A small network was shown many inputs. Here are its activations along a few directions, one row for each input.
Each table varies a few parts of the input and shows all the possible inputs, shuffled.
A made-up example of a description, with smaller parts first: one of 6 places along a line, together with either a single point or one of 11 places around a ring or (one of 3 separate values, together with one of 8 places around a ring).
Shared parts are said once, and a part with two or three values counts as separate values.

Other details of the inputs vary at random and push rows far along two fixed directions, the same in every table; ignore that.

Rows:
r1: [-48 -46  17   3 -18 -33  18 -20 -24   9  -9  -1 -18 -24  19]
r2: [ 35  55 -61   9  -3  68 -31   2   7 -20  23   5   7  28 -31]
r3: [ 51  46 -52  23  38  48 -12  32  47 -38  14   7  56   4 -43]
r4: [ -9  -3  40  15  -6 -45  27 -21 -24  -7 -40   6 -32  18  43]
r5: [ 10   7  43  -7 -12 -41 -14  -2 -21   7 -22   8 -22  22  37]
r6: [ 10  49 -66  -3 -41  41 -53   2   2 -31  22  22  19  19 -25]
r7: [-28 -28  28 -21 -15 -27   7  -6 -25  27  -2 -18 -16  -5   7]
r8: [-32 -41  17 -22 -14 -38  -2   3 -23  25   0   2  -3 -17  23]
r9: [ 48  44  25  11   4  -1 -25  -2   9 -21 -13  35 -25  47  28]
r10: [-67 -34 -57  -6 -34  32  -2 -11 -11  17  27 -38  21 -50 -42]
r11: [ 22  48 -32  11 -13   8 -20  -1 -19 -21  -6   9  -5  33  -2]
r12: [ -5   0  49   1 -13 -50  13 -12 -17  -1 -29  13 -36  29  38]
r13: [ 46  30 -13  -4  -1  32 -30 -13  25  -5  12  28   0  16 -10]
r14: [-36  11 -51   2 -27  39  -5 -13 -17   1   7 -36  10  -9 -46]
r15: [-49 -32 -38 -12 -11  59  17 -14  -1  32  29 -60   4 -39 -50]
r16: [ 25  43 -17  17  -2  42 -15 -17   6 -20  -3   6 -16  27  -5]
r17: [ 15 -13  69   6  50 -54  27  36  18  -4 -22   1  -5  12  34]
r18: [ -9 -60  40 -29  11 -15  20 -16   5  51   9 -11 -10 -34  11]
r19: [-19 -41 -31 -37  -2  50   4 -13  12  42  47 -31  21 -39 -44]
r20: [ 40  52  15   3  -8 -25 -29   5 -14 -20 -25  29 -10  47  36]
r21: [ 19  36 -30  -6 -28   4 -54   9  -9 -15   6  25  13  17   8]
r22: [ 27  37   8  15 -13 -35 -30   3  -4 -34 -20  60  -9  39  45]
r23: [  1  -6 -45  -6   2  59   5 -27  18  11  24 -11  18 -21 -43]
r24: [-52 -33 -41 -11  -6  60  25 -13   2  32  29 -59   9 -38 -50]
r25: [  2 -13  56  19  15 -31  36 -23  -5   4 -37  11 -46  20  47]
r26: [ -1  -5  55  29  38 -77  41  41  -2 -23 -39  -4   3  14  38]
r27: [ 29 -18  46  14  16 -27  14 -24   7   7 -15  30 -38   5  30]
r28: [-26 -28 -30 -43  -7  51  -8   3  -4  46  44 -52  20 -28 -38]
r29: [-18 -48  58  -4  56 -35  51  38   4  17 -13 -31  12 -35   3]
r30: [-21 -46  25   9  12  -8  45 -32  14  28 -14  -5 -24 -31   0]
r31: [-36 -59  46 -25   2 -14  40 -13  -6  41   5 -28 -31 -16  10]
r32: [ 17  -3 -32 -29  -5  50 -29  -7  14  26  36 -11  22 -16 -39]
r33: [ 23  56  12  42  -7 -27   2 -14  -8 -42 -51  33 -28  46  35]
r34: [-34 -29 -26 -35 -19  54   0  -7   1  35  43 -51   4 -25 -45]
r35: [ -4 -14  52  13  26 -85   9  41   5 -20 -27  28   9   3  48]
r36: [-56 -64  26 -19 -25 -41  22 -10 -16  24   6  -3 -11 -30  20]
r37: [ 31  41   6  13 -19 -29 -38   3  -4 -33 -18  55 -11  38  39]
r38: [ 20  50 -24  -5 -17  10 -31   3 -11 -15  -2  11   3  38  -1]
r39: [ 39  57 -57   8  -8  67 -38   2   5 -19  21   2   2  28 -32]
r40: [ 15  48 -19  -4 -30  13 -29  -5  -9 -20  -1   6  -7  34  -8]
r41: [-53 -41 -59 -22 -26  27  -3   0 -19  24  43 -32  28 -46 -36]
r42: [-11  -4 -35   2  39  38  21  48  20  -8  26 -47  51 -17 -48]
r43: [ 39  41 -11 -10  -4  31 -39   6   3  -1   7   5  -5  29  -1]
r44: [ 66  33  32  18  46 -25  -5  24  42 -32 -20  41  17  21  20]
r45: [ 20  47  -9   3  20 -20 -16  50   7 -30  -5  -5  39  23  -7]
r46: [ -8   0 -34 -26  -2  52 -13   2   3  20  35 -22  13   4 -37]
r47: [-14 -12  29  23 -11 -55  14 -17 -15 -16 -37  35 -26  10  53]
r48: [ 42  48 -55  12  -8  70 -30 -28  24 -19  14  17  11   9 -36]
r49: [-54 -54  35 -10 -16 -27  36 -26 -33  27  -9 -37 -21 -30  12]
r50: [-31 -36  48  -4  38 -54  43  41 -17  10 -17 -32  21 -33   1]
r51: [ 30  36  13  44  27 -58   2  50  13 -61 -35  43  24  25  43]
r52: [-21 -76  41  -9  16 -20  45 -27   1  45   8  -9 -23 -42   9]
r53: [ 43  31 -13  -1  -8  34 -23 -18  28 -10  11  26  -7  18 -14]
r54: [ 71  34  39  27  57 -26   7  29  36 -39 -34  44  21   9  20]
r55: [-69 -67  18   9 -17 -41  41 -17 -17  17 -15  -9 -13 -44  21]
r56: [ 24  49 -28  11 -19  11 -29  -2 -19 -20  -4   7  -8  30  -5]
r57: [-34 -39 -39 -10  -7  58  16 -28  15  34  31 -41  12 -54 -55]
r58: [-51 -68  43  -3  29 -62  43  42 -13   8  -6 -20  28 -63  11]
r59: [ 24 -14  47   3   7 -23  16 -25  22   7 -13  32 -31  10  27]
r60: [ 15  47 -75  10 -31  39 -51   5  -8 -32  22  22  20  12 -23]
Description of these inputs: one of 4 places along a line, together with either one of 3 separate values or (one of 2 separate values, together with one of 6 places along a line).
Changing only the place on the line of 4 turns r28 into r20. The same change can be made to r42. Which row results?
> r26
Changing only the place on the line of 4 turns r13 into r7. The same change can be made to r30. Which row results?
> r33
Which other rows does r45 become when the choice among 3 separate values takes its other values? List them by row number.
> r26, r50
Which other rows does r43 become when the choice among 2 separate values takes its other values? List them by row number.
> r28
A walk changes only the place on the line of 4. It starts at r35 and steps to r45. List the rest of the walk in order.
> r17, r44
Which other rows does r4 become when the place on the line of 4 takes its other values? List them by row number.
> r23, r25, r47
Which other rows does r3 become when the choice among 3 separate values takes its other values? List them by row number.
> r44, r54

Rows:
r61: [  9  45 -57  13 -24  34 -34  -2   8 -35   7  18  24   7 -27]
r62: [ 30  42 -58   7 -19  51 -29 -27   7 -16   9  19  12   8 -26]
r63: [-15  -3  11  14   6 -12  19  11  -1 -12  -9  -3 -16  19  17]
r64: [-30 -14 -22 -31 -21   8 -21  14 -27  22  26 -30  16 -15 -17]
r65: [-20 -22 -18  -7   4  42  18  -9  11  20  24 -28  -7  -9 -26]
r66: [-24 -66  68   4  -1 -49  40 -38   2  28 -23  11 -41 -32  35]
r67: [ 41  51 -50 -15 -21  59 -58  -4  -2  -4  25   6   9  21 -25]
r68: [-45 -51 -48 -18 -13  51  11 -17   7  33  45 -30  13 -47 -41]
r69: [-26 -65  63   5  -4 -50  35 -35 -21  33 -24   4 -49 -30  44]
r70: [-12 -62  77 -24   2 -56  31 -26 -15  46 -13   0 -38 -15  42]
r71: [-13 -65  85 -23   2 -52  26 -22   1  43 -12   3 -40 -20  37]
r72: [ 34  29  55   9  -2 -75  -7   3 -15 -20 -43  49 -27  46  64]
r73: [-22 -53  75   1   9 -39  45 -25 -21  37 -27 -20 -53 -14  35]
r74: [-64 -45 -54 -14 -18  32   8   3  -5  19  41 -34  26 -43 -39]
r75: [-50 -36 -34 -45 -24  28 -11  10  -6  33  44 -46  34 -40 -49]
r76: [ 13  58 -55   7 -13  40 -19   4  -7 -27   3 -11  21  28 -30]
r77: [-18 -52  72  -2  12 -42  54 -32 -13  35 -27 -15 -44 -11  31]
r78: [-58 -36 -53 -21 -26  26   6 -11 -19  23  30 -40  32 -47 -43]
r79: [ 79  66  20  54  64 -45  -5  52  38 -73 -44  62  34  30  30]
r80: [ 15  44 -56  -9 -13  36 -44  28   8 -23  31  12  25  30 -17]
r81: [ 33   8  25  -1   4  -8 -14  -3  15  -3   0  36 -26  31  34]
r82: [-63 -36 -56 -18 -29  33  -4  -4 -28  23  33 -46  25 -50 -42]
r83: [ 43  40 -24  -1  56   8 -19  72  34 -29  14   0  78   0 -30]
r84: [ 78  80  26  39   8  -1 -19 -16  25 -47 -44  57 -36  67  31]
r85: [-11   5  21   8  -2 -17  13  -1   0 -10 -20  -6 -11   9   6]
r86: [ 38  46 -28  20  62  19   3  65  34 -38   3 -14  68   2 -38]
r87: [ 57  90  13  46   1 -22 -26   8 -11 -59 -50  45 -29  75  44]
What is each input in this table made of?
> one of 3 separate values, together with either a single point or (one of 2 separate values, together with one of 4 places along a line)
Changing only the choice among 3 separate values turns r68 into r81. The same change can be made to r66. Which row results?
> r71
Which other rows does r65 become when the choice among 2 separate values takes its other values? List them by row number.
> r63
A walk changes only the place on the line of 4. It starts at r74 and steps to r61. List the rest of the walk in order.
> r78, r82
